Each row has a name. After each piece below comes the name of the row it's from, unless a question asks for something else. Each question is about the rows just above it. Some pieces are copies with a little noise.

q799: [136 150 141 155 147 155 126 176 150 114 156  94 132 121 103 139 120]
q481: [106 121  97 163 145 133 169 139 138 141 129 123 118 181 163 117 141]
q739: [112 127 134 101 113 135 142 117 131 132 121 170 175 154 174 171 167]
q261: [113 123  94 168 154 126 173 135 139 154 154 124 124 182 154 100 132]
q506: [117 115 113 110 124 109 158  87 122 155 100 178 133 169 188 127 154]
q660: [135 131 178  47  80 133  91  98 113 118 123 198 213  94 145 209 171]
q260: [117 115 113 110 124 109 158  87 122 155 100 178 133 169 188 127 176]
asked: [136 131 179  47  79 132  91  97 113 118 122 197 213  94 144 209 170] -> q660
asked: [111 126 134 101 114 136 143 117 131 132 121 170 174 155 173 170 165] -> q739
Which row holds [113 123  94 168 154 126 173 135 139 154 154 124 124 182 154 100 132]? -> q261
asked: [117 115 113 110 124 109 158  87 122 155 100 178 133 169 188 127 154] -> q506
Is [133 145 163  97] printed in one of the named rows, side by side and in this order? -> no

q814: [ 76 137 107 102]
q426: [104 138 171 107]
q80: [ 71 107 103 133]
q48: [105 119  84 231]
q140: [137 107  76 103]
q339: [100 125 119 126]
q294: [121 122 121 161]
q605: [125 126 101 119]
q46: [112 137 166 215]
q630: [164 136 119 162]
Which value appears more than once in q294? -> [121]
asked: [104 139 170 107] -> q426
Which row holds these entries in another order? [100 119 125 126] -> q339
Is [121 122 121 161] printed in one of the named rows, side by side and in this order? -> yes
The row with [125 126 101 119] is -> q605
Put [102 107 137  76] back in order: which row is it? -> q814
Which row holds these entries in another order? [215 166 137 112] -> q46

q912: [ 51 122 153  55  52  94 198 135  78 105 146  96 224 166 151 174 188  66
 152 152]
q800: [195 171 134 142 169 138  77 125 160 134 103 135  95 134 149  93  43 137
 120 193]
q857: [134 155 159 101 112 128 131 139 146 134 127  85 147 146 150 151 140  86
 133 138]
Repeated in q800: -> [134]
asked: [ 51 122 153  55  52  95 198 135  78 105 146  96 225 167 150 174 188  65
 152 152] -> q912
Does one of the named rows hold [101 112 129] side by side, in this order? -> no
asked: [195 171 134 141 169 138  77 125 159 134 103 135  95 134 149  93  44 137
 120 193] -> q800
Among the named rows, does one hold [150 151] next to each other, in this order? -> yes
Does one of the named rows hold [ 78 105 146  96 224] side by side, in this order? -> yes

q879: [179 102 106  82 173 165 126 153 114 182  88 185 110 176 117 135 149 170
 118 117 156 120  94 108 138  87 146]
q65: [159 166  95  68 162 109 137 177 115 155 146 144  92 147 124 140 114 158
 146  82 141 167  68 102 140  78 157]
q746: [147 159  71  93 181 152 156 189 100 186 150 152 108 181 110 103 129 152
  82 130 123 141 113 102 142  88 149]
q887: [127 134 100 110 109  97 102  89  75 119  99  67 183 121 147 141 173 142
 153 127 138 132 151  62 174 134 163]
q91: [121 134 127  99 163 142 141 153 100 174 110 183  62 148 127 109 132 134
 102  75 173 119  89  67 138  97 151]
q53: [179 146 107  84 147 136 105 171  72 169 132 156  96 143 136 147 158 122
 123  75 140 137 107  67 156 116 137]
[ 67  72  75  84  96 105 107 107 116 122 123 132 136 136 137 137 140 143
 146 147 147 156 156 158 169 171 179] is which row reordered? -> q53
Is [ 84 147 136] printed in one of the named rows, side by side and in this order? -> yes
Put [ 62  67  75  89  97  99 100 102 109 110 119 121 127 127 132 134 134 138
 141 142 148 151 153 163 173 174 183] back in order: which row is it? -> q91
asked: [121 134 127  99 164 142 141 153  99 173 111 182  63 148 127 110 132 133
 102  75 173 119  89  68 137  97 153] -> q91

q14: [ 52  50  57 176  48  43  53  58  52  45  53]
q829: [157 177  43  50 149 156 164 176 179 158 178]
q232: [179 165  69  43 172 160 166  69 169 182 113]
q801: [182 160 179 166  69  68 169 179 165  43 179]
Which value appears more than once in q801? -> [179]
asked: [ 52  50  57 177  48  43  52  59  53  45  53] -> q14
asked: [175 164  67  44 172 158 163  69 168 183 113] -> q232
Which value appears more than once in q232? -> [69]
Put [113 182 169  69 166 160 172  43  69 165 179] back in order: which row is it? -> q232
asked: [157 177  43  50 149 156 164 176 179 158 178] -> q829

